55,-34,43,22 = k_83
55,34,55,54 = k_782
-28,14,-7,56 = k_429
both k_782 k_83: 	55
both k_83 k_782: 	55
asked: 55,-34,43,22	k_83
asked: -28,14,-7,56	k_429

-61,-28,-14,8 : k_718
20,19,12,-10 : k_319
1,19,-12,21 : k_950
-2,6,7,-28 : k_730
44,4,14,-19 : k_688
-5,1,-31,9 : k_960
7,-8,4,-15 : k_313
-5,2,-14,3 : k_303
-9,7,-11,0 : k_447
1,0,24,-43 : k_324
17,35,15,4 : k_900
both k_313 k_730: 	7
both k_319 k_950: 	19
both k_730 k_447: 	7

10,9,9,-18,4,11,0,6,13,-50,-44,1,-24,-5,-30,5,6,0,17,10,-4,22,-10,1,-2,-9,-33,10,-6,27,6,-38,-4,-3,7,2,19,-1,-6,1,6,34,-15 = k_476
51,-23,-6,5,2,39,8,-27,-4,-11,-13,-2,-18,11,-15,-6,-15,22,-15,3,14,0,-17,10,9,24,-13,-6,10,1,-16,-16,-1,-18,-18,-17,7,-14,2,-7,36,15,-2 = k_736
11,-6,-3,-23,-15,-4,-8,-9,5,33,29,2,29,-5,26,-9,13,2,4,-3,0,-2,1,33,-5,13,17,-5,-10,18,-2,31,20,-17,-15,29,19,2,-4,2,12,29,-13 = k_366
-2,-2,3,0,3,-1,23,-1,3,4,8,31,4,14,10,2,13,20,-3,3,31,5,2,-38,17,10,-9,-2,23,-3,-7,2,14,9,2,6,3,-6,25,-2,-1,-23,0 = k_145
8,-33,-16,-19,-9,0,17,-37,-2,15,18,17,15,6,21,2,14,8,-21,14,18,7,-16,-10,1,-3,8,-27,19,24,-31,15,-14,-14,-31,21,-17,-20,8,-3,11,-9,-14 = k_860
-15,-7,-19,-9,-15,-15,4,-15,-13,1,9,10,12,0,11,-5,4,-10,-3,-23,-5,-18,3,34,-14,0,0,-6,2,-15,-4,6,-27,-9,-18,-1,-17,-5,4,-15,-9,14,-17 = k_767
-20,2,9,-5,14,-26,-15,-4,1,5,4,-10,9,-15,-3,-6,-2,-25,-2,9,-19,12,19,-12,-10,-39,12,3,-12,29,0,5,2,11,-6,6,-17,14,-11,9,-24,-19,1 = k_269
10,9,9,-18,4,11,0,6,13,-50,-44,1,-24,-5,-30,5,-24,0,17,10,-4,22,-10,1,-2,-9,-33,10,-6,27,6,-38,-4,-3,7,2,19,-1,-5,19,-7,0,-7 = k_487
1,-7,10,12,5,0,21,0,5,0,13,40,2,-4,18,-1,12,8,-13,-13,-24,-18,-26,-37,-2,-18,22,-27,7,-13,-34,13,3,-11,5,-1,-14,-28,21,-12,15,-29,15 = k_298
-11,11,-38,15,1,-37,-18,17,-4,12,9,-3,1,-37,7,4,10,-28,6,-20,-26,-25,-18,1,-27,-27,27,-15,-29,-22,-17,20,-15,-5,18,-11,-8,-11,-11,-17,4,-8,12 = k_571
asked: -20,2,9,-5,14,-26,-15,-4,1,5,4,-10,9,-15,-3,-6,-2,-25,-2,9,-19,12,19,-12,-10,-39,12,3,-12,29,0,5,2,11,-6,6,-17,14,-11,9,-24,-19,1	k_269
asked: 8,-33,-16,-19,-9,0,17,-37,-2,15,18,17,15,6,21,2,14,8,-21,14,18,7,-16,-10,1,-3,8,-27,19,24,-31,15,-14,-14,-31,21,-17,-20,8,-3,11,-9,-14	k_860
asked: -11,11,-38,15,1,-37,-18,17,-4,12,9,-3,1,-37,7,4,10,-28,6,-20,-26,-25,-18,1,-27,-27,27,-15,-29,-22,-17,20,-15,-5,18,-11,-8,-11,-11,-17,4,-8,12	k_571
asked: 10,9,9,-18,4,11,0,6,13,-50,-44,1,-24,-5,-30,5,6,0,17,10,-4,22,-10,1,-2,-9,-33,10,-6,27,6,-38,-4,-3,7,2,19,-1,-6,1,6,34,-15	k_476

-8,-46,-8,2,-45 : k_9
2,-47,3,-12,-8 : k_297
-9,-3,-8,-45,-9 : k_235
both k_235 k_297: 	-8
both k_297 k_235: 	-8
asked: -8,-46,-8,2,-45	k_9
asked: -9,-3,-8,-45,-9	k_235
asked: 2,-47,3,-12,-8	k_297

-56,-38,38,37,13,-13,9  k_766
-18,48,-19,57,19,0,-10  k_792
-17,37,18,14,7,37,-18  k_678
15,-31,-36,-17,-52,14,13  k_336
both k_792 k_678: 	-18
both k_766 k_336: 	13
both k_678 k_792: 	-18
both k_336 k_766: 	13
both k_678 k_766: 	37

